A small network was shown many inputs. Here are its activations along a few directions, one row for each input.
Each table varies a few parts of the input and shows all the possible inputs, shuffled.
A made-up example of a description, with smaller parts first: one of 5 places around a ring, together with either a single point or (one of 2 separate values, together with one of 4 places along a line) or one of 11 places around a ring.
Shared parts are said once, and a part with two or three values counts as separate values.
In the rows, zero is written as 100.

Rows:
x1: 85 83 91 88 91 197 78 77 109 102 123 94 77 143 93 80 87
x2: 97 135 43 54 101 97 140 127 127 67 102 66 115 107 122 66 88
x3: 68 80 124 101 125 13 87 58 113 74 123 100 106 108 100 145 149
x4: 84 81 95 93 97 41 113 49 115 113 126 92 91 85 124 149 108
x5: 92 130 95 96 83 162 93 80 168 110 108 94 85 116 100 64 92
x6: 133 97 156 165 98 121 85 119 70 133 69 109 78 62 91 94 71
x7: 70 103 28 92 99 75 144 110 105 76 101 110 149 93 100 90 95
x8: 58 95 109 130 93 101 68 73 139 64 107 162 115 131 61 79 130
x9: 87 97 35 42 123 133 122 124 65 69 116 71 100 132 113 82 87
x10: 89 73 104 39 121 101 93 72 81 111 120 57 49 122 153 151 108
x11: 73 88 74 130 74 134 90 72 147 108 114 141 106 99 82 84 97
x12: 139 89 165 167 92 97 82 133 93 138 68 123 73 80 63 131 70
x13: 158 111 125 125 79 107 97 151 40 128 71 94 102 74 80 95 110
x14: 99 125 116 55 103 70 108 72 135 105 126 55 65 94 159 143 100
x15: 164 107 138 141 106 132 86 107 54 126 59 101 101 63 102 86 80
x16: 147 100 139 86 90 80 95 161 42 135 69 107 122 57 70 78 105
x17: 58 106 63 97 125 39 120 116 99 40 99 126 168 134 86 83 125
What do these inputs look like to the network?
> either one of 5 places along a line or (one of 3 separate values, together with one of 4 places along a line)
What sort of input is x2?
> one of 3 separate values, together with one of 4 places along a line

Rows:
x18: 77 110 82 57 122 21 125 69 121 72 119 70 112 101 144 129 117
x19: 89 85 121 86 102 70 97 63 122 124 127 75 55 97 133 161 97
x20: 151 106 141 124 104 58 106 119 59 134 70 82 92 48 117 129 94
x21: 63 115 37 63 108 93 122 105 122 51 117 101 130 135 101 77 112
x22: 72 96 89 27 122 53 117 67 123 91 140 43 66 117 151 152 110
x23: 116 109 118 136 93 122 87 124 103 99 80 125 111 100 62 68 96
x24: 126 111 159 129 102 58 86 93 98 116 86 99 88 67 108 126 111
x25: 110 79 159 123 104 57 71 93 69 110 95 114 92 90 85 132 130
x26: 139 103 105 105 91 164 95 118 64 129 82 93 93 85 96 75 75
x27: 83 94 72 105 89 147 96 66 127 101 116 104 95 112 103 88 93
x28: 110 106 125 135 101 132 83 118 100 97 82 118 102 112 74 76 93
x29: 153 92 150 91 98 86 96 113 62 150 87 60 50 68 128 156 88
x30: 74 95 75 122 101 120 103 93 121 81 103 119 110 122 88 91 90
x31: 135 77 141 119 106 57 92 119 31 127 81 97 95 72 93 134 113
x32: 114 115 117 128 79 123 90 128 114 111 80 130 121 90 58 59 99
x33: 132 103 108 127 102 137 102 145 61 108 72 103 106 92 83 76 73
x34: 92 99 114 116 107 41 108 66 119 102 108 99 98 79 123 138 105
x35: 61 78 83 48 130 26 107 75 94 70 126 91 117 119 122 136 133
x36: 79 105 67 116 79 110 111 103 134 93 102 132 128 101 74 73 98
x37: 119 106 122 114 89 158 75 91 104 118 93 106 88 104 89 75 95
x38: 63 121 36 58 93 93 127 109 132 61 119 105 139 127 100 67 117
x39: 55 106 41 49 108 118 115 84 126 61 128 87 105 137 122 80 108
x40: 130 100 107 109 95 151 97 131 66 121 77 104 92 84 93 74 71
x41: 56 111 43 63 116 103 119 99 119 50 119 92 120 146 111 84 107
x42: 65 107 38 46 104 133 113 70 125 68 134 74 104 136 127 80 113
x43: 80 99 68 123 93 110 107 98 123 82 101 127 119 111 76 83 95
x44: 76 67 113 109 111 43 92 69 91 99 114 117 103 98 99 146 122
x45: 137 106 102 129 92 127 105 151 63 110 70 110 115 80 70 68 77
x46: 134 112 101 122 78 127 107 155 73 124 70 115 125 68 66 58 80
x47: 73 91 74 107 93 134 98 79 128 94 110 116 95 113 99 88 89
x48: 109 102 125 118 93 145 77 104 106 110 88 117 88 103 85 74 91
x49: 126 96 168 97 95 85 73 87 101 135 103 78 46 86 119 149 105
Changing only one part turns x37 into x42. The same change can be made to x25. Which row results?
> x35
What do these inputs look like to the network?
> one of 4 places along a line, together with either one of 3 separate values or one of 5 places along a line
List by row number the other rows that have the place on the line of 4 in common with x45.
> x20, x26, x29, x31, x33, x40, x46
Start at x29 and move only the place on the line of 4, one step at a time. The first step leads to x49. Which rows follow, in order?
> x19, x22
Which other rows does x28 become when the place on the line of 5 takes its other values? List them by row number.
> x23, x32, x37, x48

Rows:
x50: 78 100 70 102 98 93 110 100 112 81 104 117 124 108 90 86 104
x51: 98 103 85 91 91 138 100 95 112 106 106 95 92 106 103 86 89
x52: 118 97 118 84 107 88 102 96 85 119 103 69 71 89 128 133 93
x53: 104 111 81 86 92 153 101 116 104 98 99 95 98 113 96 67 87
x54: 86 107 64 101 103 109 112 116 101 73 96 115 133 114 84 67 100
x55: 75 100 91 101 105 73 103 88 123 80 109 112 113 111 96 104 111
x56: 82 91 100 95 107 61 100 87 103 87 110 105 109 107 100 118 120
x57: 100 98 110 88 109 41 107 96 91 97 103 92 107 87 112 126 117
x58: 101 91 111 87 104 108 93 83 97 110 109 84 75 103 118 120 98
x59: 161 98 167 170 84 116 77 142 54 144 53 127 98 56 60 89 84
x60: 97 103 102 94 99 120 94 81 118 103 109 89 81 107 114 104 96
What do these inputs look like to the network?
> either a single point or (one of 2 separate values, together with one of 5 places along a line)
Start at x54 and move only the place on the line of 5, one step at a time. The first step leads to x50. Which rows follow, in order?
> x55, x56, x57
Which other rows does x54 become when the choice among 2 separate values takes its other values? List them by row number.
> x53
